Each row below holds a small network's activations on one input, seen along a few directions.
Each table varies a few parts of the input and shows all the possible inputs, shuffled.
Descriptions start from the smaller parts, as in this example, which fits no table here: one of 2 separate values, together with either a single point or one of 11 places along a line or (one of 4 places along a line, together with one of 5 places around a ring).
Shared parts are said once, and a part with two or three values counts as separate values.
In the rows, 128 means zero.

Other details of the inputs shift rows strongly along two fixed directions, in all tables alike. That doesn't count.

Table:
x1: [128 126 117 161 125 114 147 135 102 139 119 135 128]
x2: [122 126 115 156 131 119 135 138  97 135 120 135 134]
x3: [113 165 133  68 140 152  91  81 145 112  83 168 165]
x4: [139  97 134 129 120 129 129 130 169 126 143  91 131]
x5: [111 162 145  79 139 154  94  93 138 105  87 162 154]
x6: [125 130 121 154 123 117 136 134 102 140 124 142 128]
x7: [125 138 121 164 123 114 134 133 108 137 127 141 127]
x8: [125 128 130 162 125 121 146 141  97 132 120 133 121]
x9: [122 127 115 156 133 117 135 139  97 133 121 133 133]
x10: [130 136 124 147 124 119 160 143  93 139 133 137  98]
x11: [128 126 117 161 124 115 147 135 101 140 120 135 128]
x12: [131 135 120 143 126 119 162 144  91 138 136 136 101]
x13: [110 181 138  57 141 156  71  73 156 105  88 177 168]
x14: [127 138 120 163 123 114 136 134 106 138 129 140 126]
x15: [127 126 117 162 125 114 147 135 102 139 119 135 128]
x16: [118 168 138  68 137 150 108  99 129 120 110 169 122]
x17: [138  97 137 127 117 129 122 132 168 128 150  96 129]
x18: [152  64 146 122 112 130 121 144 213 123 182  47 121]
x19: [157  75 148  98 116 137 133 148 206 126 201  54  87]
x20: [119 169 132  60 143 149 108 102 127 114 115 165 125]
x21: [123 126 114 156 131 118 136 139  97 135 121 134 134]
x22: [118 170 135  63 141 148 107 101 128 119 117 170 120]
x23: [135  96 130 127 127 130 120 137 163 122 147  87 135]
x24: [125 128 130 163 125 122 146 141  97 133 119 133 122]
x25: [126 138 121 164 122 115 135 132 107 138 127 142 127]
x26: [125 130 120 154 124 116 137 135 101 140 125 141 128]
x27: [139 109 135 132 121 125 120 132 171 123 156  94 127]
x28: [122 126 116 156 130 120 134 137  98 135 119 135 135]
x29: [128 125 118 162 123 116 147 134 102 141 118 136 129]
x30: [125 129 130 162 126 120 145 141  97 131 120 132 121]
x31: [127 138 119 163 124 113 136 135 105 138 130 139 126]
x32: [121 127 116 156 132 119 134 138  98 134 119 135 134]
x33: [145 105 160  36 124 164  95 107 233 106 164  81 116]
x34: [123 128 134  78 139 147  91 107 169 107 120 118 155]
x35: [136  99 147 131 121 136 127 136 165 118 142  90 125]
x36: [131 135 124 147 123 120 160 143  92 140 133 137  99]
x37: [126 138 120 163 124 113 135 135 106 136 129 140 126]
x38: [124 130 122 155 124 116 135 134 103 138 123 142 128]
x39: [108 174 139  51 141 158  74  74 149 108  83 180 169]
x40: [152  63 147 124 111 131 121 143 214 123 181  48 121]
x41: [112 162 146  79 138 156  94  91 138 107  86 163 155]
x42: [120 158 113  45 160 146 103 109 125 116 105 154 144]
x43: [129 126 116 160 125 114 147 135 101 140 120 135 128]
x44: [151  61 138 120 120 132 120 148 207 118 179  40 127]
x45: [137 100 146 129 122 135 127 137 164 118 143  89 124]
x46: [138  99 136 126 120 127 122 134 167 126 152  94 128]
x47: [131 136 120 144 127 118 161 145  92 137 136 136 101]
x48: [132 136 118 139 128 119 156 146  89 140 145 139  95]
x49: [126 138 121 164 124 114 135 134 107 136 128 140 127]
x50: [125 127 131 164 124 122 145 140  97 133 119 134 122]
x51: [119 158 113  46 161 145 103 110 126 114 105 153 144]
x52: [128 127 116 160 126 113 147 136 102 139 120 134 128]
Description of these inputs: one of 2 separate values, together with either a single point or one of 5 places around a ring or (one of 4 places along a line, together with one of 5 separate values).
Changing only the choice among 2 separate values turns x2 into x23. The same change can be made to x24. Which row results?
Answer: x45
Change only the choice among 2 separate values in x47. List by row number the other rows that result.
Answer: x12
Change only the choice among 5 separate values in x8. List by row number the other rows that result.
Answer: x26, x31, x43, x44
Start at x33 and move only the place on the ring of 5, one step at a time. The first step leads to x19. Which rows follow, in order?
Answer: x48, x12, x36

Table:
x53: [141  96 113 167 128 106 160 171 108 141 164  92 102]
x54: [149  64 138 214 103 103 152 175 161 134 186  48 108]
x55: [103 173 136 122 133 140  88  97 107 118  85 186 161]
x56: [166  51 136 204 100 101 195 192 150 148 201  34  68]
x57: [134  99 164  86 120 155  73 108 233  98 150  77 153]
x58: [139  85 116 203 117 103 156 153 124 140 133  88 140]
x59: [113 176 124  95 132 136 113  94 103 131  97 192 135]
x60: [108 170 117  86 150 137 107 110  88 124  95 183 143]
x61: [144 101 109 174 121 102 160 163 117 149 168  98 101]
x62: [146 110 152  57 121 152 100 104 232 106 160  81 130]
x63: [160  67 116 182 113  99 168 179 155 147 200  49  90]
x64: [113 179 136  92 137 143 121  99 100 121  85 185 131]
x65: [105 159 119 122 137 134 102  93 105 123  63 178 181]
x66: [105 157 120 121 136 134 100  92 105 125  64 179 181]
x67: [130 133 142 106 125 138 131 120 136 125 124 134 116]
x68: [142 102 143  48 138 153  93 120 219  99 158  71 137]
x69: [126 129 135 101 135 143 127 127 127 119 125 127 121]
x70: [145 105 152  56 119 153  97 104 230 110 162  84 129]
x71: [121 121  99 235 121  90 171 154  47 156 100 146 139]
x72: [112 177 113  95 144 132 108 102  98 130  98 188 142]
x73: [127 132 114 208 117  98 189 163  35 162 125 159  87]
x74: [141  97 145  47 137 154  90 119 217 103 160  74 137]
x75: [112 175 113  94 143 132 106 101  97 132  99 189 141]
x76: [123 128 108 201 127 103 183 169  29 155 126 151  92]
x77: [109 175 128  87 147 148 117 106  91 115  87 179 135]
x78: [114 182 124  97 134 136 117  95 104 127  96 189 136]
x79: [118 138 115 237 118  94 158 158  47 149 120 154 120]
x80: [141 102 156  49 133 163 101 116 217  95 152  70 128]
Changing only one part turns x72 into x61. The same change can be made to x69. Which row results?
Answer: x77
What is each input in this table made of?
Answer: one of 4 places along a line, together with either one of 2 separate values or one of 5 places around a ring
Which other rows agree with x80 in the place on the line of 4? List them by row number.
Answer: x54, x56, x58, x62, x63, x68
